Small tables with named rows and columns. After each table, cells are looked up by row and column.

Table mol
|  | mag | pitira | mamo | rupez | nub | sedas |
|---|---|---|---|---|---|---|
| dal | 36617 | 41195 | 57857 | 43161 | 51067 | 35171 |
| dup | 38244 | 75594 | 33178 | 29071 | 55878 | 69520 |
| nevaku | 45854 | 56833 | 57195 | 3505 | 48069 | 78658 |
| zib | 37829 | 47523 | 52363 | 37802 | 56409 | 49917 |

nub of zib: 56409
mamo of dal: 57857
nub of nevaku: 48069
mag of dup: 38244
mag of nevaku: 45854
mag of dal: 36617
nub of dup: 55878
sedas of nevaku: 78658
rupez of dal: 43161
mamo of nevaku: 57195
mamo of zib: 52363
pitira of nevaku: 56833
mag of zib: 37829
sedas of dup: 69520
sedas of zib: 49917
pitira of zib: 47523
pitira of dal: 41195
Row with the largest sedas: nevaku

boro =
|  | zoso | gik | volatiz | kivef | ponedo | livar |
|---|---|---|---|---|---|---|
| dulebo | 146 | 99 | 63 | 119 | 93 | 25 |
| bagi | 72 | 105 | 125 | 192 | 95 | 68 |
| rutisap | 79 | 136 | 142 | 81 | 115 | 191 |

gik of rutisap: 136
kivef of rutisap: 81
volatiz of rutisap: 142
kivef of bagi: 192
ponedo of bagi: 95
kivef of dulebo: 119
gik of bagi: 105
livar of bagi: 68
livar of dulebo: 25
volatiz of bagi: 125
zoso of dulebo: 146
zoso of bagi: 72
ponedo of dulebo: 93

dut =
,bep,vif,lerusez,kigul,dukol
zug,249,445,592,827,388
gufeb,898,714,539,288,654
lumol,724,736,637,592,170
zifepun,734,685,286,850,127
bos,727,668,301,824,172
tas,660,578,460,670,446
beten,380,383,852,826,565
sisomi,273,473,498,690,595
dis,797,620,625,449,532

dukol of sisomi = 595
dukol of lumol = 170
dukol of tas = 446
kigul of zug = 827
kigul of sisomi = 690
bep of beten = 380
kigul of gufeb = 288

duviz =
|  | fuzoluv | mokaz | puz |
|---|---|---|---|
| puvi | 4031 | 5767 | 7935 |
| ruruf | 6173 | 2240 | 5289 |
| papo | 5334 | 2851 | 7846 |
| tup | 582 | 6608 | 2947 |
| dav | 590 | 5059 | 6880 |
| zeg | 6335 | 1510 | 6377 |
| basat | 5099 | 6686 | 5826 |
| dov | 4803 | 1510 | 4647 |
| rar | 6335 | 2811 | 4054 |
| rubul | 2922 | 6604 | 2947 |
| nelazaf | 2715 | 4159 | 7017 |
| tegob | 2508 | 2210 | 2965 |
| bomiged | 5405 | 6701 | 4914 |
| tilum | 5199 | 3979 | 3091 |

What is the mokaz of ruruf in duviz? 2240
What is the puz of nelazaf in duviz? 7017
What is the mokaz of dov in duviz? 1510
What is the mokaz of puvi in duviz? 5767
What is the mokaz of papo in duviz? 2851
What is the fuzoluv of nelazaf in duviz? 2715
What is the mokaz of zeg in duviz? 1510
What is the mokaz of basat in duviz? 6686
What is the fuzoluv of tilum in duviz? 5199
What is the fuzoluv of basat in duviz? 5099
What is the puz of zeg in duviz? 6377
Which row has the largest puz? puvi

tapo =
,vav,vuf
kup,5.2,2.8
sul,4.4,4.4
gute,4.4,5.5
nenaru,4.3,1.3
vovag,4.5,5.5
zab,5.0,6.3
dusune,5.0,4.4
duz,6.5,5.0
zakege,8.7,3.8
lizadaz,5.8,4.5

What is the vav of lizadaz in tapo?
5.8
What is the vuf of sul in tapo?
4.4
What is the vav of nenaru in tapo?
4.3
What is the vuf of nenaru in tapo?
1.3
What is the vav of zakege in tapo?
8.7
What is the vuf of kup in tapo?
2.8
What is the vuf of zakege in tapo?
3.8
What is the vuf of lizadaz in tapo?
4.5

zim =
         momu  zur  butepa  revigo  dasobo
sis        30  123     152     146     100
rigi      110   28      87     231      96
vamuku    227  212     190     181      71
ruzazud   106  130      49     237     224
boso      175   26     117      94     162

zur of sis = 123
momu of rigi = 110
dasobo of vamuku = 71
butepa of boso = 117
butepa of sis = 152
dasobo of rigi = 96
revigo of vamuku = 181
zur of boso = 26
revigo of sis = 146
butepa of vamuku = 190
dasobo of boso = 162
revigo of ruzazud = 237
zur of vamuku = 212
revigo of rigi = 231

veba
         sevil  novoli  rutiz   pek  gogez  pimonag   gok  mimun  nare  lozevet
ves       26.9     0.1   43.5  54.6   27.9     48.9  46.7   49.5  35.0     65.9
duv       88.0    35.5   56.9  27.6   76.7     31.3  32.0   41.1  28.6     35.7
dudigi    10.6    52.4   37.1  43.2   60.9     51.2  58.5   63.0  14.3     49.5
tusu      23.4    17.0   26.7  41.2   61.3     54.3  46.7   39.4  74.3     42.6
ritureb   49.0    35.1   34.6  53.2   56.4     49.0  47.9   41.9  32.7     55.3
fugi      38.4    80.8   42.3  43.1   90.5     38.0  32.2   34.0  26.9     43.8
dosova    40.6    34.8   51.4  32.7   81.5     28.7  30.4   31.2  85.9     34.7
buveb     43.9    32.1   53.9  59.5   66.4     47.3  48.1   35.3  24.2     38.6
bif       81.0    41.4   44.6  36.3   52.8     40.3  38.5   35.9  36.7     33.0
laka      49.6    35.4   47.3  42.9   49.0     59.2  33.9   53.3  37.4     43.1
fuzek     23.5    63.8   46.0  41.1    9.9     39.3  32.8   32.4  61.1     38.8
pavakom   25.0    20.7   58.7  50.8   52.1     49.8  52.3   55.6  42.9     44.7

pimonag of tusu: 54.3
gogez of tusu: 61.3
lozevet of ves: 65.9
nare of laka: 37.4
gok of dosova: 30.4
pek of dudigi: 43.2
sevil of dosova: 40.6
pek of pavakom: 50.8
mimun of fuzek: 32.4
mimun of laka: 53.3
gok of pavakom: 52.3
nare of pavakom: 42.9
gogez of buveb: 66.4
pek of tusu: 41.2
gogez of fugi: 90.5
gok of fugi: 32.2
sevil of buveb: 43.9
gok of laka: 33.9
novoli of laka: 35.4
sevil of tusu: 23.4
Which row has the largest lozevet? ves

Table zivapet
|  | rir | pado | dimomas | sov | nivu | mimiti | bola |
|---|---|---|---|---|---|---|---|
| mepo | 171 | 92 | 94 | 150 | 206 | 101 | 154 |
| sof | 120 | 109 | 101 | 138 | 173 | 111 | 138 |
| vegitud | 102 | 133 | 147 | 90 | 33 | 138 | 86 |
| tifo | 138 | 104 | 92 | 123 | 147 | 147 | 106 |
| fom | 111 | 109 | 101 | 138 | 174 | 111 | 136 |
| sanivu | 111 | 126 | 110 | 118 | 126 | 132 | 110 |

nivu of sof is 173
pado of sof is 109
rir of mepo is 171
mimiti of fom is 111
dimomas of mepo is 94
sov of tifo is 123
dimomas of fom is 101
pado of mepo is 92
rir of sof is 120
pado of tifo is 104
bola of vegitud is 86
dimomas of sof is 101
dimomas of vegitud is 147
mimiti of vegitud is 138
sov of vegitud is 90

zator =
	golur	zafenaf	lum	dig	ros
penafe	159	202	194	160	159
rep	52	189	176	189	144
banasa	64	155	218	76	126
kubesu	211	82	200	103	152
ref	118	128	187	167	243
vedovi	185	96	112	217	214
zuze	169	241	117	126	70
dumibe	89	85	152	223	158
zigomod	216	98	182	171	99
fip	127	190	179	198	213
losezo	201	179	200	238	197
medelod	151	65	188	124	98
tid	211	225	90	92	141
biri	253	93	66	56	236

medelod, zafenaf => 65
tid, zafenaf => 225
losezo, ros => 197
biri, lum => 66
ref, ros => 243
penafe, zafenaf => 202
tid, dig => 92
zuze, golur => 169
banasa, golur => 64
zigomod, lum => 182
tid, ros => 141
vedovi, ros => 214
fip, zafenaf => 190
losezo, zafenaf => 179
banasa, lum => 218
vedovi, dig => 217

Table nemib
|  | vafa | giv | refudus | liv | pumo | sozovak | semuta | moramog |
|---|---|---|---|---|---|---|---|---|
| bebeve | 97 | 73 | 141 | 202 | 134 | 109 | 126 | 123 |
| didu | 126 | 46 | 148 | 138 | 75 | 110 | 104 | 131 |
| revu | 66 | 160 | 121 | 92 | 128 | 122 | 86 | 73 |

bebeve, sozovak: 109
didu, vafa: 126
bebeve, pumo: 134
didu, giv: 46
bebeve, liv: 202
revu, refudus: 121
bebeve, refudus: 141
didu, pumo: 75

difulat =
         dabid  tazed  zabot   boti
momuten   0.31   0.55   0.14   0.64
geb       0.69  -0.03  -0.76  -0.61
gozi      0.27   0.52   0.44   0.59

dabid of geb is 0.69
tazed of momuten is 0.55
dabid of gozi is 0.27
zabot of momuten is 0.14
tazed of gozi is 0.52
boti of momuten is 0.64
boti of gozi is 0.59
boti of geb is -0.61
dabid of momuten is 0.31
Which row has the largest zabot? gozi

rasu:
,sud,baminof,vusutu,zevevid,sanetar
kapobor,79176,48041,76453,13566,72933
zisilud,80394,87854,78464,83295,52687
gad,49982,60322,38923,68501,53351
dazo,73801,33919,81978,37251,82689
pabogad,96483,79967,64484,89739,36042
guvura,43838,61867,38373,73634,55227
bima,76980,37787,80228,53149,85172
razodem,90747,77131,62033,86885,25614
fev,47413,61104,45035,69394,54558

What is the vusutu of zisilud in rasu?
78464
What is the sanetar of pabogad in rasu?
36042
What is the baminof of zisilud in rasu?
87854
What is the vusutu of bima in rasu?
80228
What is the vusutu of razodem in rasu?
62033
What is the sanetar of guvura in rasu?
55227
What is the zevevid of kapobor in rasu?
13566
What is the sud of gad in rasu?
49982
What is the sanetar of zisilud in rasu?
52687
What is the zevevid of pabogad in rasu?
89739
What is the vusutu of fev in rasu?
45035
What is the vusutu of dazo in rasu?
81978
What is the sud of bima in rasu?
76980
Which row has the largest zevevid? pabogad

